A small network was shown many inputs. Here are its activations along a few directions, one row for each input.
Each table varies a few parts of the input and shows all the possible inputs, shuffled.
A made-up example of a description, with smaller parts first: one of 4 places along a line, together with either a single point or one of 9 places around a ring or (one of 3 separate values, together with one of 5 places around a ring).
Shared parts are said once, and a part with two or three values counts as separate values.

Other details of the inputs vary at random and push rows far along three fixed directions, the same in every table; ignore that.

Table:
x1: [-90 -38 -10 -22  -6 -34  -1 -40 -10 -52 -39  34  37]
x2: [ 10  26   5  85  41  22 -30  17  47  48 -13  38 -61]
x3: [ 72 -13   3  -9  -8  21  14   9 -11  17  37 -48  16]
x4: [ 50 -10   4 -11 -35  26  13   1  13  31  40 -42  17]
x5: [-65 -19   3 -39  27 -31 -25 -19 -18 -52 -36  16  32]
x6: [ 11  44  18  86  60  -1 -20  -2  -1  76 -34  38 -65]
x7: [ 84   2 -22 -40 -28  35 -32 -18 -26  18  12 -21  -2]
x8: [100   6 -23 -33 -35  34 -22 -22  -8 -17  13 -18 -17]
x9: [ 14 -43  11 -54   6  14 -54 -34   9  24 -15  30 -38]
x10: [ 93   8   2   4   8  37 -26  -2  -3  61  14 -12 -31]
x11: [ 14  49  28  87  59  -1 -22   0  -5  73 -26  22 -82]
x12: [ 43   0  24 -17 -39  23  32  -5   9  16  34 -41  38]
x13: [ 61  -5  11   1 -27  18  24  -2  20 -16  52 -43  -5]
x14: [-12 -17 -35  16 -31  13  26  16   1 -19  21 -27  85]
x15: [  3 -15 -15 -92 -10  -6 -39   3  -5 -27 -26  43 -85]
x16: [-36  43  -9  89  24 -21  23  18 -21   5 -13  -9  17]
x17: [109  -9  -6  -4 -26  29  26   1   9  -9  37 -35  12]
x18: [-75  45 -18  72  24 -34  46  64 -15  16 -24  29  -6]
x19: [-63  37 -18 101  40 -29  16  16  -8   7 -32  21  26]
x20: [-86 -60  11 -36  28 -41  -9 -16  16 -43   0   9  28]
x21: [-34 -10 -24  13 -25 -11  34  17  -5 -39  42 -51  83]
x22: [-64  19 -31 100  22  -8   8  37  35 -21 -12  22  35]
x23: [-40   2 -14  19 -48 -20  59  -7  -9 -35  17 -38  79]
x24: [ 93   0  17 -14 -45  53  32  -3  -2  30  37 -34  37]
x25: [ -5  -2 -26   3 -46   9  30  12   5 -16  37 -52  75]
x26: [  7   7 -21  22 -40   3  39  12  12 -57  48 -51  52]
x27: [-69 -49   8 -26  13 -34  -8 -19  45 -54 -14  22   4]
x28: [ 78  15  11  20  19  23 -21   1  14  21  12 -10 -63]
x29: [  1  25  14  84  18  10  17   4   8  57  -9  16 -16]
x30: [  2  35  -1  52  44   0   3  68  29  44 -11  43 -84]
x31: [ 58  28   8 -46 -55  42 -20 -29 -11  24  16 -27  -5]
x32: [ 52   0 -15 -44 -61  27 -12 -25  12 -25  24 -29 -11]
x33: [ 59  21  -5 -71 -48  25  14  28 -36  14  11  -9 -17]
x34: [  9 -26  29 -58  37  -2 -53 -41  -5   9 -39  44 -33]
x35: [-49 -38  17 -70  13 -33  28  29  -5 -24 -17  31   9]
x36: [-77 -57  -5 -62  29 -45  12  35   3 -27 -18  38   3]
x37: [ 15 -16  -8 -66   7  -2 -69 -44  -4 -47 -27  20 -65]
x38: [-13   3 -15  18 -31  15  36  13  -3 -21  10 -17  92]
x39: [-57 -43  21 -37  -7 -36  17 -41   4 -25 -14   8  13]
x40: [-47 -14  13 -67  -9 -25 -43 -71 -27 -30 -29  25 -47]
x41: [ -8   6 -18  17  -7  -2  35  13 -13 -33   3 -20  96]
x42: [-27 -29  18 -74  11 -31   4  -6 -20   0 -32  46 -65]
x43: [ -4 -22  38 -55  42 -11 -52 -34 -10   3 -34  30 -43]
x44: [ -3  38  28  77  20  -3  18  -1   1  49  11  -7 -34]
x45: [-85  48   2  89  33 -17   7  29  11   0  -5   3  38]
x46: [-17 -11 -29  19  -3 -12  24  25 -15 -34  20 -42  79]
x47: [ 24  60  42  67  38  26 -30   7  13  82   5   8 -63]
x48: [-36 -21 -16 -95   9 -15 -51   7 -18  -3 -35  49 -66]
Description of these inputs: one of 2 separate values, together with one of 4 places along a line, together with either a single point or one of 5 places around a ring.
Q: The inputs of x24 and x38 match in every part but the choice among 2 separate values. If x43 is changed in the same way as x24 into x38, which row does it become?
A: x5
Q: Change only the place on the ring of 5 in x20. List by row number the other rows that result.
A: x3, x4, x9, x10
Q: Start at x44 and move only the place on the line of 4, one step at a time. The first step leads to x47. Which rows follow, in order?
A: x20, x13
Q: List by row number the other rows that have the choice among 2 separate values and the place on the line of 4 in common with x13.
A: x2, x17, x27, x28, x30
Q: Change only the place on the ring of 5 in x14. List by row number the other rows that result.
A: x7, x21, x25, x46
Q: Change only the choice among 2 separate values in x40. List by row number the other rows that result.
A: x44
Q: Change only the place on the line of 4 in x33. List by row number the other rows that result.
A: x15, x18, x48
